A small network was trained on invented records. Each row is its activation on one of them, seen along a few directions.
After each row come some of the record's fields: B, N, E, H.
Other fields move the rows too, some of them a lot.
(in the rows, 500 means zero)
Strong random noise was added to every row along 24 fixed directions; ignore it. To show where, here is one row again and again, with new noise each time:
[504 424 424 344 151 437 306 363 373 331 671 612 542 488 330 421 614 414
 704 602 563 612 399 863 527 476 417 388 568 560 600 802 562 452 495 489
 646 382 515 620 518 363 377 465 533]
[277 694 475 437 532 500 648 357 413 702 442 601 491 650 552 519 588 615
 390 536 304 574 569 435 576 532 582 335 472 197 449 616 467 663 661 467
 646 413 506 593 479 642 356 452 666]
[429 604 649 635 580 393 320 546 342 607 471 415 438 646 702 362 450 392
 414 607 411 517 463 573 533 697 566 418 465 492 606 564 258 526 564 518
 411 245 432 435 522 624 670 499 636]
[597 251 351 569 329 314 280 500 379 507 662 486 437 712 696 400 306 378
 657 533 556 478 533 486 442 680 642 520 467 589 515 619 428 368 509 378
 553 429 540 287 583 504 739 381 473]
[374 561 301 604 581 379 531 424 379 458 567 863 413 648 588 400 597 640
 558 671 353 593 585 448 453 834 748 540 434 236 312 567 359 775 478 275
 527 559 531 506 465 627 365 346 656]
[589 458 462 587 574 515 332 698 525 469 526 552 523 571 564 465 406 526
 391 429 602 456 541 378 451 625 633 488 474 512 360 362 699 390 332 485
 440 548 488 338 547 501 569 662 271]
[784 724 454 693 496 536 679 496 569 571 469 345 569 241 376 531 416 405
 332 350 627 429 472 468 383 437 404 663 294 440 482 693 543 195 689 638
 700 519 340 518 632 443 583 432 404]
[558 815 408 430 268 426 499 542 680 422 564 528 485 396 650 301 574 600
 476 495 682 667 322 417 395 324 599 436 608 547 469 550 441 557 596 375
 651 366 503 634 342 384 759 590 534]
[506 564 708 536 503 372 624 482 694 508 323 554 563 658 681 164 557 543
 552 356 297 316 651 507 281 730 451 492 240 304 373 588 542 426 776 586
 393 372 801 450 821 468 542 388 543]
[464 609 368 366 250 523 718 423 441 345 449 354 600 637 596 353 473 584
 494 664 501 436 576 668 516 634 593 517 609 539 334 699 370 439 515 420
 758 560 452 421 563 350 412 367 608]
[487 710 662 419 422 621 699 497 647 529 364 645 416 638 551 440 621 539
 594 405 164 509 419 656 421 556 443 232 494 349 619 572 498 604 618 456
 297 565 468 524 428 298 340 483 605]
[687 670 342 457 335 478 537 503 577 730 578 487 575 609 596 353 552 623
 507 449 428 641 642 576 444 510 660 393 463 493 373 376 473 473 386 422
 623 422 557 576 349 398 686 557 345]
[415 655 548 505 495 333 513 643 365 315 570 520 457 497 597 325 469 359
 176 592 511 389 431 369 453 492 389 352 376 496 329 573 427 433 729 540
 468 546 308 415 697 689 585 443 644]
[411 772 695 660 550 633 572 425 411 424 351 541 495 445 520 526 526 490
 390 312 424 630 431 444 533 538 505 470 599 395 591 515 593 463 719 655
 460 520 445 489 616 658 453 573 658]
[301 432 622 349 467 579 665 690 595 698 375 458 340 598 688 464 436 511
 470 414 461 409 496 308 618 441 386 315 503 446 525 158 604 323 348 456
 369 605 457 463 293 472 524 622 523]
[541 514 615 499 513 485 552 453 439 341 468 502 591 492 387 390 672 504
 451 501 462 357 660 707 540 720 548 585 436 416 249 479 425 652 408 331
 375 526 658 451 506 449 413 540 603]
[614 459 480 448 553 673 651 508 622 478 559 292 572 228 391 525 481 405
 613 397 481 406 458 660 536 411 485 723 608 622 678 607 539 657 605 455
 580 499 638 559 419 395 552 542 402]
[252 502 703 434 485 364 789 461 196 352 453 558 360 371 590 487 378 291
 389 509 477 302 669 711 532 658 386 634 363 426 315 535 410 456 559 523
 527 539 491 658 607 376 701 609 748]
[360 740 312 566 403 625 512 506 554 500 526 519 539 612 596 260 579 632
 525 596 490 613 410 344 553 578 536 411 544 411 522 553 568 377 537 496
 778 514 474 521 434 676 289 370 536]
[783 633 501 585 160 474 508 416 598 359 513 538 603 477 365 461 577 383
 554 376 468 689 395 608 386 358 601 291 681 583 530 596 547 245 593 601
 454 582 322 320 633 500 603 418 618]
[384 587 446 471 598 515 686 495 408 508 376 527 514 299 611 466 377 660
 442 469 476 722 531 516 359 620 388 729 524 523 442 460 618 571 624 720
 606 647 612 660 727 543 518 566 238]
[377 685 532 305 453 481 386 575 482 822 424 398 453 547 478 483 470 432
 561 491 430 479 443 303 503 484 555 130 446 368 618 290 624 552 407 574
 489 153 484 472 762 534 597 683 379]
[301 477 489 428 407 567 627 563 675 411 359 439 615 534 489 347 557 659
 677 647 629 362 336 458 503 515 551 578 621 413 507 615 519 534 610 452
 724 370 569 451 671 442 399 447 544]
[597 147 600 529 604 384 450 605 876 613 387 612 662 688 390 463 760 724
 537 631 640 398 361 498 591 409 699 512 582 247 464 712 392 604 443 257
 440 275 461 265 295 520 362 402 570]
[536 415 497 632 617 542 410 590 558 160 705 897 571 424 396 548 573 509
 459 461 571 443 516 677 442 385 593 640 503 540 426 636 701 498 573 559
 580 561 499 715 390 376 495 634 475]
[416 368 627 528 407 425 416 347 374 303 477 551 604 529 350 604 523 374
 406 442 579 655 417 462 575 408 513 348 706 450 428 701 700 388 554 596
 559 580 443 271 711 749 485 561 564]

[345 553 475 485 363 709 427 581 580 879 315 218 502 569 448 644 514 669
 455 605 604 414 398 528 647 479 583 459 648 407 558 340 369 494 423 321
 446 426 505 473 230 415 360 548 662] => (B b1; N n2; E e1; H h4)
[913 717 461 254 591 521 573 351 523 389 455 212 689 537 407 534 610 682
 369 463 586 523 563 443 572 413 570 475 515 601 502 671 381 765 425 446
 643 270 378 381 595 358 319 482 247] => (B b2; N n1; E e2; H h4)
[764 749 474 416 570 389 546 235 592 269 552 745 450 445 475 502 636 530
 543 290 513 589 555 256 407 425 524 432 319 360 540 750 593 622 550 493
 593 353 487 598 549 397 374 437 474] => (B b3; N n2; E e2; H h1)
[577 615 234 422 296 352 490 451 698 695 440 614 524 318 502 558 565 776
 426 559 650 812 468 316 321 180 577 518 602 517 451 347 431 400 636 646
 505 514 450 687 484 566 517 346 593] => (B b3; N n2; E e1; H h1)
[518 512 478 391 527 528 513 694 619 465 516 428 541 446 563 450 453 575
 327 518 527 292 496 532 430 381 436 569 459 604 470 524 497 527 721 543
 438 501 533 566 517 407 464 486 477] => (B b2; N n2; E e1; H h4)
[442 424 463 630 521 489 290 560 771 555 456 505 439 400 542 699 411 515
 535 531 662 441 376 237 339 228 634 583 599 610 636 356 441 424 674 558
 358 471 594 547 434 483 665 478 684] => (B b2; N n2; E e2; H h1)
[337 473 444 350 473 646 740 412 549 422 406 617 494 488 334 694 539 635
 787 512 573 374 474 429 539 519 655 555 587 315 403 451 596 769 324 262
 693 519 582 540 538 239 421 651 471] => (B b3; N n2; E e1; H h1)
[500 334 444 520 535 375 486 412 472 454 392 571 548 303 283 635 540 682
 484 560 747 567 470 381 382 433 304 742 383 460 377 462 525 476 582 613
 499 609 542 586 762 551 326 374 408] => (B b1; N n1; E e1; H h1)
[488 426 492 569 559 394 585 424 588 262 657 533 488 434 571 243 509 300
 678 542 474 545 433 419 421 599 414 547 447 547 383 659 513 552 395 373
 700 621 703 455 475 642 683 483 369] => (B b2; N n2; E e1; H h1)
[542 604 442 588 251 373 495 519 733 339 501 417 478 356 655 171 429 418
 559 489 826 589 359 419 357 564 403 584 483 541 380 686 631 123 335 452
 757 542 601 494 413 422 715 523 410] => (B b2; N n2; E e1; H h4)
[476 535 463 398 487 819 262 592 561 296 622 475 439 521 403 659 507 442
 527 397 539 295 443 346 618 319 485 330 581 684 675 310 719 448 426 462
 378 598 513 509 328 395 209 611 544] => (B b3; N n2; E e1; H h4)
[729 570 470 453 533 309 636 522 361 793 668 342 716 534 563 255 541 421
 251 455 319 625 808 664 554 452 525 394 363 558 279 384 422 436 454 654
 692 342 465 534 561 739 864 558 265] => (B b2; N n2; E e1; H h4)
[569 307 564 575 623 303 485 341 382 551 510 523 421 605 603 465 501 483
 520 405 502 474 718 384 540 709 512 642 300 381 356 460 391 581 415 317
 400 496 692 408 449 612 582 423 535] => (B b2; N n1; E e1; H h1)
[634 463 679 502 460 410 562 491 535  93 413 573 491 400 521 277 611 440
 519 391 620 670 381 428 493 648 343 486 580 544 371 516 613 407 271 450
 361 727 463 220 555 592 450 539 397] => (B b3; N n2; E e2; H h1)
[666 568 270 668 512 641 387 538 486 587 757 228 699 672 437 528 441 439
 387 550 347 498 511 514 456 443 645 406 550 675 394 551 434 643 622 367
 655 648 565 333 472 641 684 479 276] => (B b3; N n1; E e2; H h4)
[637 242 627 548 625 425 332 248 583 613 424 534 420 628 629 663 455 488
 606 219 624 395 700 318 663 497 688 662 443 350 750 667 551 338 486 486
 468 151 628 438 324 473 426 429 724] => (B b2; N n2; E e1; H h4)
[637 410 546 793 644 407 487 543 652 741 404 389 578 472 539 457 463 536
 521 610 631 542 424 533 434 480 479 722 394 502 617 592 265 271 530 666
 636 282 379 546 479 552 659 356 460] => (B b3; N n1; E e1; H h1)
[497 535 529 239 380 251 445 474 549 548 369 678 323 254 467 487 582 500
 653 586 544 596 374 493 380 488 504 428 503 396 653 507 388 647 497 525
 222 252 460 553 665 396 457 446 661] => (B b2; N n2; E e2; H h1)
[468 564 570 310 663 448 925 493 633 571 375 574 421 668 665 507 496 584
 554 505 339 274 670 264 469 459 486 401 250 367 363 348 384 548 376 452
 593 465 442 557 504 278 580 508 447] => (B b2; N n2; E e2; H h1)
[396 561 420 737 463 624 456 512 416 374 578 603 444 556 647 392 408 462
 613 375 492 660 414 226 531 543 548 507 629 557 638 384 674 282 627 631
 623 641 458 416 592 825 508 415 580] => (B b2; N n1; E e1; H h1)
[533 574 440 597 415 510 361 659 352 664 540 696 409 644 587 450 493 631
 476 455 480 642 457 448 459 550 382 379 324 482 531 243 549 282 507 604
 395 538 320 563 519 517 479 505 362] => (B b2; N n1; E e2; H h4)
[489 519 407 780 503 412 485 491 761 734 360 579 435 412 564 576 378 458
 563 528 527 702 382 245 293 476 660 490 560 387 558 521 560 195 472 632
 511 591 442 381 525 650 690 395 522] => (B b4; N n1; E e2; H h1)
[437 558 689 468 719 424 395 453 330 517 507 682 439 519 545 521 644 604
 307 448 558 553 525 432 661 446 386 500 353 353 544 522 432 633 588 546
 471 239 448 702 383 616 372 579 589] => (B b3; N n2; E e2; H h1)
[436 374 573 753 689 522 547 738 694 523 664 694 596 362 441 368 572 434
 489 434 427 354 503 556 433 342 457 666 376 497 464 362 621 419 726 637
 509 511 618 704 464 646 743 555 486] => (B b1; N n1; E e2; H h4)
[733 693 267 705 534 392 356 570 542 637 532 597 362 262 540 604 402 577
 433 448 799 528 417 333 355 607 794 766 398 338 491 587 412 597 515 273
 487 352 410 517 391 359 694 530 503] => (B b2; N n2; E e1; H h4)
[652 620 532 423 601 490 469 553 598 576 326 419 561 500 546 436 547 693
 322 514 463 538 601 544 388 628 505 523 449 505 370 422 439 597 424 549
 287 494 564 472 542 451 328 497 369] => (B b2; N n1; E e1; H h1)
[424 780 533 452 608 637 544 540 405 267 459 464 538 420 522 625 496 537
 266 554 512 558 502 369 604 312 681 425 775 687 528 309 445 572 523 668
 498 510 251 515 535 601 475 606 684] => (B b1; N n1; E e2; H h1)
[399 469 469 561 330 645 545 567 543 635 566 497 651 478 366 471 629 545
 577 538 449 523 415 810 578 423 588 534 677 458 503 527 504 539 625 423
 599 497 561 562 357 512 565 553 581] => (B b3; N n1; E e2; H h4)
[602 730 407 504 540 583 559 510 299 519 554 524 558 324 415 409 559 502
 460 380 428 474 646 484 575 594 553 591 393 460 530 341 561 462 602 677
 554 365 427 564 745 656 393 467 519] => (B b3; N n2; E e2; H h4)
[575 403 315 455 558 576 532 370 544 467 573 486 601 628 485 688 461 610
 493 532 457 504 746 428 489 355 613 544 542 675 384 357 511 482 361 552
 625 674 584 575 384 415 449 468 399] => (B b2; N n2; E e2; H h1)
[477 565 469 437 666 474 419 651 512 430 585 718 465 356 528 503 517 510
 294 523 483 656 401 518 515 412 576 447 641 501 588 612 629 636 545 598
 427 463 334 573 411 625 420 587 472] => (B b3; N n1; E e2; H h4)
[463 329 587 355 334 391 654 365 638 243 423 405 477 303 440 471 497 292
 538 434 645 553 502 344 545 416 496 454 751 565 323 455 636 340 219 442
 450 740 593 250 496 622 564 533 643] => (B b1; N n1; E e1; H h1)
[551 449 359 377 452 523 731 571 418 495 637 257 591 355 576 385 432 414
 425 543 397 617 541 596 620 369 497 567 731 780 523 445 420 538 556 553
 608 667 423 432 442 713 683 440 442] => (B b2; N n2; E e2; H h4)
[435 571 706 491 473 476 280 516 397 458 505 410 463 431 515 337 548 312
 651 454 456 621 384 513 534 579 491 349 618 614 656 284 494 633 405 535
 308 294 607 427 649 664 716 685 499] => (B b2; N n1; E e1; H h1)
[521 565 569 529 320 577 257 544 333 375 572 500 520 644 449 544 492 544
 553 370 659 371 461 535 466 523 453 446 397 555 445 385 599 525 589 401
 480 408 588 531 642 291 597 685 426] => (B b2; N n1; E e2; H h1)
[852 577 249 443 264 469 517 254 487 467 459 432 369 393 636 562 305 491
 525 115 652 726 554 195 470 643 666 588 611 418 607 729 735 305 510 407
 518 614 472 194 550 537 365 329 500] => (B b2; N n1; E e1; H h4)

Which values does each new row have?
[647 687 513 514 192 498 137 404 434 437 472 307 644 689 420 600 442 457
 348 447 603 474 498 491 386 337 507 222 491 665 500 593 587 164 691 730
 479 373 442 363 836 423 500 481 534] => (B b2; N n1; E e2; H h4)
[378 634 371 510 522 722 289 478 548 393 508 528 456 547 590 541 462 607
 546 496 522 634 489 351 486 564 562 453 637 615 526 361 692 515 295 482
 526 674 669 550 317 476 322 628 357] => (B b3; N n2; E e1; H h1)
[357 674 424 398 398 669 751 376 208 454 567 466 327 613 655 383 445 418
 787 481 235 589 458 543 662 761 433 427 544 474 709 544 440 687 479 336
 666 590 443 500 452 485 419 438 522] => (B b2; N n2; E e2; H h1)
[666 536 434 478 596 603 221 668 499 462 688 510 597 585 396 379 724 627
 532 501 545 433 360 389 674 394 553 432 487 567 699 390 453 743 594 392
 435 214 407 452 459 631 330 467 435] => (B b3; N n2; E e2; H h4)
[392 314 464 362 410 496 688 560 442 541 490 542 583 458 489 431 521 623
 674 549 478 513 469 637 546 497 548 631 647 476 470 460 457 679 638 471
 591 452 558 491 662 537 575 497 475] => (B b3; N n2; E e1; H h1)
[531 561 388 526 253 547 187 457 469 413 531 401 530 615 512 539 525 570
 418 434 580 517 491 376 491 467 608 409 629 606 465 405 515 472 660 391
 302 595 616 332 503 586 415 420 697] => (B b3; N n2; E e2; H h4)
[285 506 641 454 499 522 413 641 667 346 395 434 470 358 384 413 672 547
 420 632 771 288 311 318 550 395 291 513 453 457 376 342 471 488 444 363
 358 538 588 527 403 518 335 552 664] => (B b3; N n2; E e1; H h1)
[559 637 462 507 322 474 467 306 700 755 383 269 600 434 518 330 549 442
 520 448 294 748 615 685 377 626 536 418 604 467 494 617 570 425 458 568
 420 558 825 443 449 599 523 409 480] => (B b3; N n1; E e2; H h1)
[449 210 616 525 591 542 314 649 509 333 715 635 543 844 728 290 500 442
 628 440 394 471 550 535 665 461 530 389 582 694 644 434 667 401 424 551
 532 424 541 440 333 597 619 585 381] => (B b2; N n1; E e2; H h1)
[643 465 568 614 281 446 472 211 277 347 504 503 484 808 496 486 584 564
 751 359 538 665 370 263 516 554 363 389 427 479 517 514 330 491 674 334
 547 548 470 249 730 641 490 302 550] => (B b2; N n1; E e1; H h1)
[562 421 531 476 628 654 447 585 303 502 481 420 396 423 509 604 339 382
 530 373 408 411 440 455 620 596 438 562 541 573 842 504 551 500 661 649
 319 464 325 338 704 618 284 409 515] => (B b3; N n2; E e1; H h1)
[611 518 722 678 603 714 570 535 591 481 390 276 475 520 545 578 417 398
 499 277 498 410 423 524 549 594 476 590 577 524 601 544 526 500 473 352
 385 619 545 307 325 385 586 628 455] => (B b3; N n1; E e2; H h1)
[571 556 627 360 368 492 812 510 553 681 346 354 548 352 435 532 576 588
 643 474 567 459 481 614 527 311 521 566 561 519 526 264 258 590 524 480
 537 292 439 610 543 293 775 586 575] => (B b3; N n2; E e1; H h1)
[453 364 598 426 651 450 624 665 549 318 547 411 579 459 595 358 563 597
 417 489 692 322 558 341 627 395 559 712 567 600 280 241 414 749 483 310
 516 463 639 468 433 571 738 652 490] => (B b2; N n2; E e1; H h1)
[294 366 375 243 413 451 390 443 488 612 421 204 564 564 520 525 419 612
 442 608 628 432 539 230 525 440 440 462 552 532 396 421 561 577 546 472
 564 478 737 375 711 621 401 446 415] => (B b1; N n1; E e2; H h1)
[577 589 649 419 339 434 630 323 579 526 483 407 475 298 499 412 603 446
 454 130 515 553 564 440 454 397 307 553 407 396 409 492 612 582 734 372
 382 563 859 569 445 514 673 559 556] => (B b3; N n1; E e2; H h1)
[588 210 657 216 718 291 639 531 552 319 301 462 333 382 624 561 373 435
 570 579 488 317 632 514 417 605 409 662 451 698 568 410 322 598 261 556
 128 513 480 412 613 239 469 431 483] => (B b3; N n1; E e2; H h4)
[617 446 698 415 443 385 327 106 596 480 452 612 446 686 429 663 662 369
 602 354 353 606 613 450 510 369 480 178 447 418 589 646 524 418 366 517
 312 422 631 447 373 450 367 456 671] => (B b2; N n2; E e2; H h1)
